120  123  136  126  127  116  111  142  124  144  141  105  130  116  122  128
132  128  116  148  122  135  111  137  121  127  118  131  129  149  117  110
127  142  135  131  119  117  118  141  134  146  121  135  129  122  120  120
111  133  116  137  126  139  138  127  135  128  109  128  140  138  136  128
128  133  129  134  118  121  131  113  152  120  136  140  129  126  128  120
127  102  138  125  119  114  132  137  132  132  130  132  138  122  112  127
Rows and columns are numbered from 1.
Which number is the entry in the top-right corner? 128
The entry in the bottom-left corner is 127
Which number is the entry just left of the largest entry? 113
Which number is the entry directly below the largest entry? 132
Which number is the entry at row 1, column 1? 120
Which number is the entry directly above 112? 128
Which number is the entry just left of 139? 126
The entry in row 3 and column 1: 127
The entry just right of 123 -> 136
The entry in row 1 and column 2 -> 123
Which number is the entry at row 2, column 1? 132
Which number is the entry in the bottom-right corner? 127
The largest entry: 152
The entry just left of 144: 124
The entry in row 2 and column 3 is 116
The entry directly above the smallest entry is 133
The entry just left of 109: 128
The entry directly above the largest entry -> 135
Which number is the entry in row 3 and column 2? 142

Read these off the row that follows.
1) The median entry?
2) The entry just left of the centre entry?
3) The entry just left of 103?
4) The minimum?
5) The entry at the centre?
[124 121 119 118 126 134 131 125 126 103 113 137 121 116 128]
1) 124
2) 131
3) 126
4) 103
5) 125

Read these off the table that follows. Counting starts at 1.
1) Give the entry at row 1, column 3.
2) Give the entry in the top-left corner.
3) Give the entry at row 2, column 1.
4) Give the entry in row 3 and column 2.
5) Give the maximum.
[[125 126 133 123 118]
 [129 128 134 125 138]
 [131 132 122 141 143]
 [131 131 129 134 148]
 [128 128 125 132 111]
 [130 131 128 136 148]
 [127 125 136 119 111]
 [127 128 125 132 116]
 [130 129 128 131 121]
 [128 129 131 129 150]
 [126 128 131 127 136]
 [126 128 125 133 128]
 [128 128 131 128 140]
 [130 127 132 127 118]]
1) 133
2) 125
3) 129
4) 132
5) 150

Questions about the matrix below.
1) Which number is the entry in the top-right corner?
2) Which number is the maximum?
3) Which number is the entry in the top-left corner?
4) Which number is the 5th entry from the end, reading row by row?
5) Which number is the 3rd entry, reading row by row?
144,140,115,120,119,118
136,147,109,105,120,128
113,109,145,144,140,134
1) 118
2) 147
3) 144
4) 109
5) 115

W =
[[146 116 133 150 129 124]
 [151 138 117 133 128 118]
 [114 141 123 105 122 145]
 [131 137 122 121 114 133]
 [133 119 135 134 128 133]
 [137 132 124 133 118 122]
 [125 130 131 134 142 130]
 [137 136 128 124 119 127]
 [125 121 134 121 154 128]
 [129 135 125 128 107 138]
 [127 120 139 155 129 136]
 [130 127 127 129 128 126]
 [125 119 136 144 130 117]
 [137 132 124 126 123 116]
 [136 141 109 111 144 131]]
What is the second smallest entry?
A: 107
What is the second entry from the end, reading row by row?
A: 144
The entry just left of the smallest entry -> 123
The smallest entry in the first row is 116
What is the entry in the bottom-left corner?
A: 136
What is the last entry, reading row by row?
A: 131
The first entry in reading order: 146
The top-right entry: 124
The 3rd largest entry is 151
What is the smallest entry in the last column?
A: 116
What is the 3rd entry on the diagonal from the top-right corner?
A: 105
What is the entry directly below the smallest entry?
A: 121
What is the bottom entry of the column that holds the largest entry?
A: 111
The entry just left of the largest entry -> 139
The top entry of the column that holds the largest entry -> 150
What is the fifth entry from the end, reading row by row?
A: 141
What is the entry directly above 120?
A: 135
The fourth-last entry, reading row by row is 109
What is the 2nd largest entry?
A: 154
What is the entry directly above 154?
A: 119
What is the entry directly above the smallest entry?
A: 133
The first entry of the smallest entry's row is 114
What is the first entry in the row that holds the largest entry?
A: 127
The entry just left of 107 is 128
What is the last entry in the row that holds the smallest entry?
A: 145
What is the maximum?
A: 155
The second entry on the diagonal from the top-right corner: 128
